Each row below holds a small network's activations on one input, seen along a few directions.
In each table, some parts of the input vary, and every possible input appears once, in random order.
A made-up example of a description, with smaller parts first: one of 2 separate values, together with either a single point or one of 9 places around a ring or (one of 5 places around a ring, together with one of 6 places along a line).
Shared parts are said once, and a part with two or three values counts as separate values.
In the rows, 128 means zero.

Other details of the inputs shift rows strongly along two fixed directions, in all tables alike. That doesn't count.

Rows:
row 1: [136 101 101 156  96 100 163 106 110 142 204  51 119 155  97 103]
row 2: [169 156 117 127  91  88 109 161 107 165 208  96  74 194 127 117]
row 3: [ 67 113 165 132 231 109 114 126 108  70  43 127 130  73 150 176]
row 4: [ 52 103 144  71 186 148 135 117 121 107  60 156 154 118 153 167]
row 5: [178 172  97 101 101 112 116 160 106 174 202  96  89 195 114 106]
row 6: [126 128 155 160 108 158 124  98 179 125 116 183 147  89 108 114]
row 7: [167 139  86 118  71 174 129 136 174 165 117 153 121 106 122 102]
row 8: [117  97 139  83 149  88  93 167  85 122 121  89 115 166 187 151]
row 9: [ 89 108 125  49 190  85 141 122  86 123 154 116 131 207 143 148]
row 10: [ 76  98  84 125 151 133 145 132 102  89 121  82 145 115 107 147]
row 11: [ 78 101  96 191 130 190 156 131 153  91  79 140 144  32  82 128]
row 12: [139 167 108 115 133 111 127 131 126 130 215  92 112 164 134 119]
row 13: [115 129 151 181 165 152 150 109 181 117  62 180 127  49  99 116]
row 14: [127 125 116  91 102 121 111 107 140 147 201  97 161 185 158 110]
row 15: [191 174 143 186  77 144 125 143 160 174 143 137  93 112  91  88]
row 16: [167 147 167 177 110 176 121 145 165 133  68 158 121  68 115 126]
row 17: [136 115 150 158 107 166 113 103 180 132 119 166 163  73 129 113]
row 18: [118 168 104 176 104 175 136 113 103  75  66 184 168  57  86 141]
row 19: [ 62 112 150 118 223 109 123 145 101  77  74 127 123  92 162 177]
row 20: [129 113 115 149  94 159 117 149 177 128  66 174 133  65 137 122]
row 21: [110  79 156  96 166  88 109 143 106 125  42 111 143 126 170 140]
row 22: [140 136 118  85  92 100 126 105 132 148 230 110 136 213 129 106]
row 23: [183 112 147 122 110 102 112 136 114 165 152  85 110 171 156 109]
row 24: [ 77  92 137  83 205  51 132 140  91 106 139 108 124 178 150 160]
row 25: [104 157 111 157 148 175 149 120 203  91  81 185 146  51 101 138]
row 26: [ 73  68 132 144 177 113 166 124  88  93  68  84 140  84 118 141]
row 27: [180 169 112 105  77 106 104 152 118 150 203  84 105 198 145 126]
row 28: [122 106 130 109 104 124 120 113 129 154 192 116 134 174 166 104]
row 29: [ 79  90 148  76 193  67 126 125  86  97 142 126 126 196 150 153]
row 30: [ 85 113 128  65 170  79 129 118 109 103 146 121 131 183 142 154]
row 31: [135 126 132 131 135  76 146 107 139 146 195  96 108 199 127 113]
row 32: [182 149  82 135  42 154 114 130 187 154 151 142 123 115 113  94]
row 33: [ 70 126 129 102 234 151 133 141 109  92  57 136 133  81 150 183]
row 34: [104 120 159 115 181  73  93 163  84 105  72 111 112 133 141 175]
row 35: [ 83 103 146 101 144 115 120 113 123 122 135 146 139 156 149 133]
row 36: [160 174  87 141  98 169 157 112 188 174 194 160 115 119  80  90]
row 37: [130 150 153 190 155 162 141 121 168 132  92 156 120  44 110 110]
row 38: [195 140 128 165  63 159 115 133 176 149 136 133 115  95 129 102]
row 39: [151 124 152 124 122  91 146  95 136 163 190 120 117 188 111  98]
row 40: [175 134 153 121  97  93 106 142 106 150 180  74  95 200 148 132]
row 41: [161 159  90 127  80 123 157 120  43 149 197 117 138 200 102 117]
row 42: [143 179 111 157 108 165 109 157 167 113  84 160 117  73 100 140]
row 43: [110 106 129  71 176 143 115 162 103 110  46 121 132 103 178 177]
row 44: [147 148 138 208  95 156 156 105 100 116  78 175 151  67  87 128]
row 45: [183 167 127 166  62 165 115 154 159 156 158 137 101 126 121 113]
row 46: [168 157  97 126  68 190 138 109 178 185 195 148 141 124 115  66]
row 47: [112 113 142 121 142  57 127 110   9  99 125 100 143 179 136 160]
row 48: [ 80 123 131 143 147 112 132 127  35  73  70 146 149 117 134 165]
row 49: [ 98 103 162 103 172  81 120 103 109 104 131 133 125 172 129 138]
row 50: [134 113 130 158 101 158 112 128 186 118  40 170 134  45 129 126]
row 51: [181 135 143 160  62 160 135  87 180 190 184 135 138 125 119  58]
row 52: [ 92  97  78 108 157 134 163 131  85 116 140  75 135 136 111 137]
row 53: [201 179 112 138  63 191 132 151 163 166 163 141 103 124 103 112]
row 54: [101  79 185  86 175  71 131 115  89 129 127 113 151 184 154 137]
row 55: [152 150 113 139 100 188 104 144 179 109  69 158 138  47 130 133]
Each input here is: one of 5 places along a line, together with either one of 2 separate values or one of 9 places around a ring.
- The inputs of row 45 and row 40 match in every part but the place on the line of 5. If row 2 is changed in the same way as row 45 into row 40, which row does it become? => row 34
- List by row number the other rows that have the place on the line of 5 in common with row 9. => row 4, row 5, row 7, row 33, row 36, row 41, row 43, row 46, row 52, row 53
- A walk changes only the place on the ring of 9. It starts at row 13 and steps to row 39. List the rest of the walk in order. => row 54, row 51, row 21, row 23, row 16, row 15, row 37
- Which other rows does row 44 become when the place on the line of 5 takes its other values? List them by row number. => row 18, row 41, row 47, row 48
- A walk changes only the place on the ring of 9. It starts at row 22 and steps to row 14. List the rest of the walk in order. => row 32, row 55, row 27, row 42, row 12, row 25, row 30
- Which other rows does row 48 become when the choice among 2 separate values takes its other values? List them by row number. => row 11

Rows:
row 56: [121 105 166 125 168  81 116 126  76 121 118  85 120 149 155 144]
row 57: [167 157 131 144 104 114 124 140 152 168 168 121  94 156 109 107]
row 58: [165 145 122 187  52 132 150  98 148 164 241 136 122 159 103  73]
row 59: [ 84 119 132 102 164 146 134 112 147 106  72 167 153  86 130 138]
row 60: [210 161 116 181  40 147 131 116 176 174 187 125 108 120  96  68]
row 61: [109 152 133 191 105 196 143 116 183 104  67 208 153  28  84 127]
row 62: [118 102 109  57 139 106 122 151  71 147 158  89 124 190 149 137]
row 63: [145 159 146 185 119 202 113 138 214 129  67 187 132  14 120 117]
row 64: [ 99 105 128 135 136 165 141 131  85 114  62 140 149  80 114 149]
row 65: [186 181  87 145  75 164 159 129 160 185 238 123 109 145 107  81]
row 66: [ 73  88 151 135 183 134 150  93 117  86  52 139 165  77 123 155]
row 67: [111 120 136 196 120 197 157 107 200 103  74 188 131  23  82 120]
row 68: [119 106 125 132 122 124 143 116 158 140 160 129 109 132 107 123]
row 69: [120 139 147 114 169 113 104 144 130 133 107 126 111 137 149 141]
row 70: [103 125 144  68 143  88 118 134  98 130 182 103 142 202 164 145]
row 71: [121 129 125 144 130 194 139 100 202 124  98 174 159  57 111 122]
row 72: [134 144 104 105 131  77 130 137  61 100 162  87 117 193 128 156]
row 73: [147 138 147 130 140  90 126 137 103 140 152  99  99 169 133 124]
row 74: [196 162 119 163  63 123 129 134 177 187 205 113  93 143 102  74]
row 75: [145 165 157 218 116 200 134 129 178 121  59 188 129  26  88 117]
row 76: [169 181 104 155  43 166 134 110 195 170 215 163 125 131  94  79]
row 77: [120 123 150 157 155 132 119 135 135 110  62 140 121  70 129 137]
row 78: [210 143 121 165  19 140 138 114 131 175 195 131 128 165 109  78]
row 79: [142  95 129  75 121  73 110 144  81 133 127 103 126 204 157 137]
row 80: [119 138 118 123 140  92 128 128  52  92 135  96 133 175 131 167]
row 81: [131 144 146  82 162  86 113 143  95 140 162  99  99 210 156 131]
row 82: [ 73 107 142 156 159 131 134 119 132  87  75 169 141  82 131 145]
row 83: [147 107 138  81 113 117 103 136 107 136 128 126 134 169 165 134]
row 84: [ 88 117 140  99 174 155 129 114 145 106  76 165 165  88 139 147]
row 85: [123 109 145 155 126 137 120 118 112 108  49 143 146  82 143 145]
row 86: [144 107 139  69 131  80 100 139  93 143 149  85 128 198 187 139]
row 87: [ 98 140 104 122 180 153 142 145 129 112  87 152 133  79 130 140]
row 88: [121 132 166 134 163  97 126 125  68 125 132 101 115 192 136 141]
row 89: [135 138 148 114 154  80 127 136  76 134 158  93 100 207 136 129]
row 90: [191 187 123 163  70 138 138 134 166 183 203 136  88 169  85  83]
row 91: [102 131 127 193 120 186 132 124 208 107  68 218 139  29  93 125]
row 92: [116 107 121  93 145 105 132 104 140 135 159 115 133 153 132 123]
row 93: [149 167 106 100 110 125 115 139 109 116 180 114 119 167 135 155]
row 94: [ 82  88 138  99 176  80 145 105  97 106 113  98 145 152 135 147]
row 95: [ 75 114 154 115 158  86 135 114  68 104 124 109 155 161 147 156]
row 96: [ 85 103 111 115 169 145 107 156 132  86  66 110 139  79 149 151]
row 97: [ 85  99 127 124 171 133 138 109 156 105  66 151 150  81 111 147]
row 98: [ 96  92 119  86 155 103 137 143  52 120 103  97 134 152 136 155]
row 99: [132 148 104  74 138  84 114 145  80 108 169  93 115 197 149 160]
row 100: [ 85  93 156 157 164 144 153 101 130  91  86 140 140  81 119 146]
row 101: [198 196 128 169  66 168 125 129 199 185 197 142 106 127 110  78]
row 102: [ 82 114 143 137 160 145 151  92 114  98  65 153 169  85 118 141]
row 103: [178 129 119 146  67 114 126 119 129 158 155 115 115 151 129 104]
row 104: [156 130 128 125 109 125  99 130 150 150 140 122 114 125 141 115]
row 105: [ 82  79 156  75 194  96 126 127 114 106 133 105 132 154 165 162]
row 106: [112 140 123 178 120 198 157  97 184 108  56 202 160  25  83 113]
row 107: [ 77 128 136 128 148 138 125 129 142 100  70 172 148  86 113 155]
row 108: [120 117 149  93 165  84  99 144 112 135 132  95 108 160 165 136]
row 109: [100 121 108 108 189  89 154 141  65 110 121  96 131 150 135 148]
row 110: [106 136 106  88 165  82 116 149  76  84 109 107 123 164 131 181]
row 111: [148 140  89 166  74 156 135 135 145 125 161  93 114 102 102  95]
row 112: [132 133 109 130 152 107 162 128  68 132 166  95 130 159 125 125]
row 113: [182 146  82 140  40 161 145 136 145 191 208 120 110 152  79  86]
row 114: [103 109 118 167 136 155 125 136 119  91  81 103 145  72 123 142]
row 115: [150 137 122 141  86 190 117 132 175 119  59 194 140  63 130 121]
row 116: [211 159 126 189  39 152 131 107 162 177 192 121 118 123  98  67]
row 117: [142 102 125  87 126  64 107 138  91 141 133  87 119 196 160 136]
row 118: [145 110 148  76 143  79  95 139 100 145 163  79 119 187 180 134]
row 119: [122 106  97 105 126 103 117 157 109 119 151  66 116 154 131 127]
row 120: [ 95 142 169 111 195 147 111 144 128 101  52 159 128 106 151 164]
row 121: [137 134 128 132  98 131 123 119 160 151 206 147 128 154 139 106]
row 122: [107 103 145 126 169 120 100 141 135 104  35 140 130  78 139 158]
row 123: [ 70  93 142  87 187  80 110 132 106 101 124 129 134 158 170 154]
row 124: [ 83  99 142 121 174 144 132 121 162 100  89 154 128  80 133 148]
row 125: [210 147 111 156  19 136 138 123 145 171 190 134 118 163 107  77]
row 126: [173 162  94 151  58 158 154  96 190 175 197 153 131 133  76  69]
row 127: [119 117 133 121 138 138 102 134 144 112  50 152 136  86 158 144]
row 128: [104 128 102 108 180 108 152 152  98 125 117 113 127 136 125 141]
row 129: [126 111 109  91 132 121 110 154 112 122 167  67 125 155 159 130]
row 130: [137 117 111  82 112 146 126 147  98 156 166 111 127 158 141 130]
- The inputs of row 96 and row 119 match in every part but one. If row 69 is changed in the same way as row 96 into row 119, which row does it become? => row 57
- The inputs of row 123 and row 82 match in every part but one. If row 124 is changed in the same way as row 123 into row 82, which row does it become? => row 67
- What is each input in this table made of? => one of 5 places along a line, together with either one of 4 separate values or one of 5 places around a ring or one of 6 places along a line
- Which other rows does row 118 become when the place on the line of 6 takes its other values? List them by row number. => row 63, row 83, row 86, row 101, row 120
- A walk changes only the place on the line of 5. It starts at row 71 and steps to row 92. List the rest of the walk in order. => row 97, row 94, row 66
- Which other rows does row 71 become when the place on the ring of 5 takes its other values? List them by row number. => row 70, row 84, row 105, row 121
- A walk changes only the place on the line of 6. It starts at row 88 and steps to row 75. List the rest of the walk in order. => row 56, row 116, row 85, row 78

Rows:
row 131: [131 130 163 133 127 175 110 127 156 141  54 196 143  80 123 137]
row 132: [114 125 127 165 129 164 157 119 127 111  61 160 142  69 103 138]
row 133: [127 138 134 158 131 155 112 156 173 122  75 154 116  69 124 128]
row 134: [183 157 114 152  62 190 113 128 166 144 131 135 132  97 107 112]
row 135: [154 138 124 165  74 177 139  98 186 158 177 144 143 108 107  79]
row 136: [126 153 104 127 108 112 137 121 123 140 211 110 115 173 104 123]
row 137: [ 79  97 132 115 175 122 144 131  66  99  78 120 144 113 139 162]
row 138: [165 135 133 141  97  85 139 106 116 147 215 101 107 194 117  98]
row 139: [150 119 111 106 127 110 145 114 135 166 217  88 118 185 133  94]
row 140: [ 89 103 116  80 142  79 125 124  73 107 175  94 142 200 143 151]
row 141: [108 137 109 153 109 169 142 118 159 105 124 170 142  78  97 140]
row 142: [ 74 106 155 119 198 119 125 122 124 105  91 117 144 107 151 148]
row 143: [ 68 110 121 107 183 109 129 128  98  83 103 132 135 125 135 175]
row 144: [101 128 102 134 116 164 133 113 161 106 102 172 146  88  96 130]
row 145: [188 140 111 110  77 106 119 134 114 162 197  78 107 182 139 110]
row 146: [105 124 114 131 153 163 148 119 171 112  89 169 131  64 107 125]
row 147: [109 135 123 168 138 173 155 130 120 112  87 158 132  64 103 133]
row 148: [135 140 136  62 142  78 109 141  86 127 158 113 127 211 186 142]
row 149: [165 129 111 123  88 112 104 134 116 156 156 102 124 156 140 112]
row 150: [138 137 104 104 120 106 141 116 139 160 212  98 108 185 110  93]
row 151: [185 156 110 175  68 156 125 141 181 158 149 149 107  90 110  90]
row 152: [108 115 176  94 187 118 115 141 109 127  64 156 125 127 154 167]
row 153: [132 128 130 165 128 167 113 150 181 115  59 173 117  51 126 132]
row 154: [ 99  98 149  83 189 122 104 148  87  83  32 113 145 104 167 195]
row 155: [ 98 155 148  89 185 110 106 153 112  99  76 147 134 133 173 163]
row 156: [115  92 123  79 157  93 140 120 110 139 169  85 139 180 150 124]
row 157: [157 154  95 176  57 183 148 116 148 150 194 144 144 115  85  96]
row 158: [100 128 179  93 191 112 112 147 110 129  65 144 130 129 149 165]
row 159: [150 151 100 168  72 168 156 121 140 141 188 138 135 115  94 108]
row 160: [111  93 143  94 156  89 130 108 103 132 168  85 137 176 160 129]
row 161: [170 147 118 179  69 143 160 106 151 147 154 143 128 128  89 100]
row 162: [106 112 154 106 167  48 122 119  72 117 158  80 118 207 143 141]
row 163: [161 145  94 141  73 167 159 106 191 161 185 149 126 111  89  82]
row 164: [124 103 142  96 124 111 100 144 120 130 120 112 118 165 159 132]
row 165: [127 112 148 123 126  84 134 106 100 117 151 107 130 168 136 131]
row 166: [113 136 123 146 146 170 145 123 180 137 115 147 140  70 111 112]
row 167: [124 120 129 157 114 164 106 142 160 113  43 170 141  47 131 131]
row 168: [ 87 101 146 127 192  93 139 123  83  89  53 128 138 123 133 170]
row 169: [189 158 145 145  69 165 126 122 173 186 156 174 122 124 107  98]
row 170: [185 146 123 157  52 169 124 137 194 161 161 149 105 115 114  89]
row 171: [103 102 123  98 141  94 139 127  46 127 155  86 137 180 139 134]
row 172: [ 97 121 157  91 197 121 102 160  93  85  49 103 131 106 154 182]
row 173: [ 64  94 120  83 187 104 132 125 100  80  82 131 141 130 140 173]
row 174: [115 131 150 178 137 162 134 106 173 107  91 172 138  56 115 124]
row 175: [159 159 122  94  97 114 105 131 121 147 171 136 130 190 160 117]
row 176: [ 74 100 164 100 207 114  99 168 119  84  32 125 123 106 163 173]
row 177: [180 151 124 165  71 170 122 144 198 157 153 153  99 105 110  91]
row 178: [106 119 152 164 125 161 125 100 163 103  80 170 155  63 120 127]
row 179: [113 125 122 111 151  91 142 134  53 140 179  77 116 189 128 127]
row 180: [141 169 104 182  87 172 151 128 146 143 182 138 128 110  86 107]
row 181: [107 118 117 117 151 104 143 134  75 116 166  99 130 162 132 146]
row 182: [185 160 116 115  92 100 117 144 119 164 206  72  98 183 127 104]
row 183: [109 121 150 161 124 148 127 101 141  94  70 166 150  80 113 133]
row 184: [104  92 145  87 185  75 125 116  90 128 170  76 129 191 166 135]
row 185: [127 121 133  92 163  63 104 160  79 130 134  73 115 175 158 145]
row 186: [180 167 113 173  68 147 122 148 179 163 160 136 106 101 106  87]
row 187: [136 170 131 134 138 164 114 138 162 112  81 192 131  82 144 139]
row 188: [105 138 154 176 144 155 129 110 168 110  90 162 138  62 116 129]
row 189: [197 169 106 159  66 161 124 135 167 156 162 130 105 104 105  95]
row 190: [ 83 129 114 105 162 108 134 128 122 110 124 127 124 135 115 149]
row 191: [143 119 124  99 121 110  98 136  98 133 122  94 132 152 152 140]
row 192: [112 121 153 165 128 158 134 102 165 101  89 167 145  67 122 128]
row 193: [169 123 116 111  70  99 108 137 125 171 200  93 109 196 148  95]
row 194: [201 157 112 116  81 122 122 136 125 164 213  78  97 187 126 106]
row 195: [108  92 140 105 156 110 106 148 117 109  69 124 120 120 164 155]
row 196: [114 115 121 135 127 172 138 112 174 132 109 152 156  85 113 107]
row 197: [155 127 120 133  89  94 142 107  98 146 177  99 130 195 112 104]
row 198: [ 78 112 138 126 188 106 141 134  75 107  65 114 134 122 128 160]
row 199: [124  96 133  86 144  65 109 149  80 131 127  82 118 176 175 147]
row 200: [143 133 122 156 112 163 117 139 157 121  63 163 131  54 130 135]
row 201: [102 116 113 125 131 168 140 113 168 113  88 167 148  74 105 118]
row 202: [111 115 140 109 166  52 134 126  63 124 144  78 120 208 132 142]
row 203: [150 135 115 140 110 109 156 116  94 153 177 102 108 171 112 106]
row 204: [115 125 126 167 118 169 151 117 128 113  67 160 148  74 101 125]
row 205: [198 149 104 128  79  98 120 140 124 173 212  89  96 180 132  94]
row 206: [ 70 103 116  93 193 104 132 128 107  86  92 135 132 129 134 169]
- What is each input in this table made of? => one of 4 places along a line, together with either one of 2 separate values or one of 6 places along a line or one of 11 places around a ring
- The inputs of row 179 and row 171 match in every part but the place on the line of 4. If row 133 is changed in the same way as row 179 into row 171, which row does it become? => row 193
- The inputs of row 144 and row 206 match in every part but the place on the line of 4. If row 167 is changed in the same way as row 144 into row 206, which row does it become? => row 151
- Which other rows does row 187 become when the choice among 2 separate values takes its other values? List them by row number. => row 152
- Which other rows does row 170 become when the place on the line of 6 takes its other values? List them by row number. => row 145, row 154, row 195, row 199, row 200
- Which other rows does row 131 become when the choice among 2 separate values takes its other values? List them by row number. => row 175
- A walk changes only the place on the ring of 11. It starts at row 141 and steps to row 159. List the rest of the walk in order. => row 137, row 132, row 161, row 165, row 192, row 160, row 156, row 163, row 173
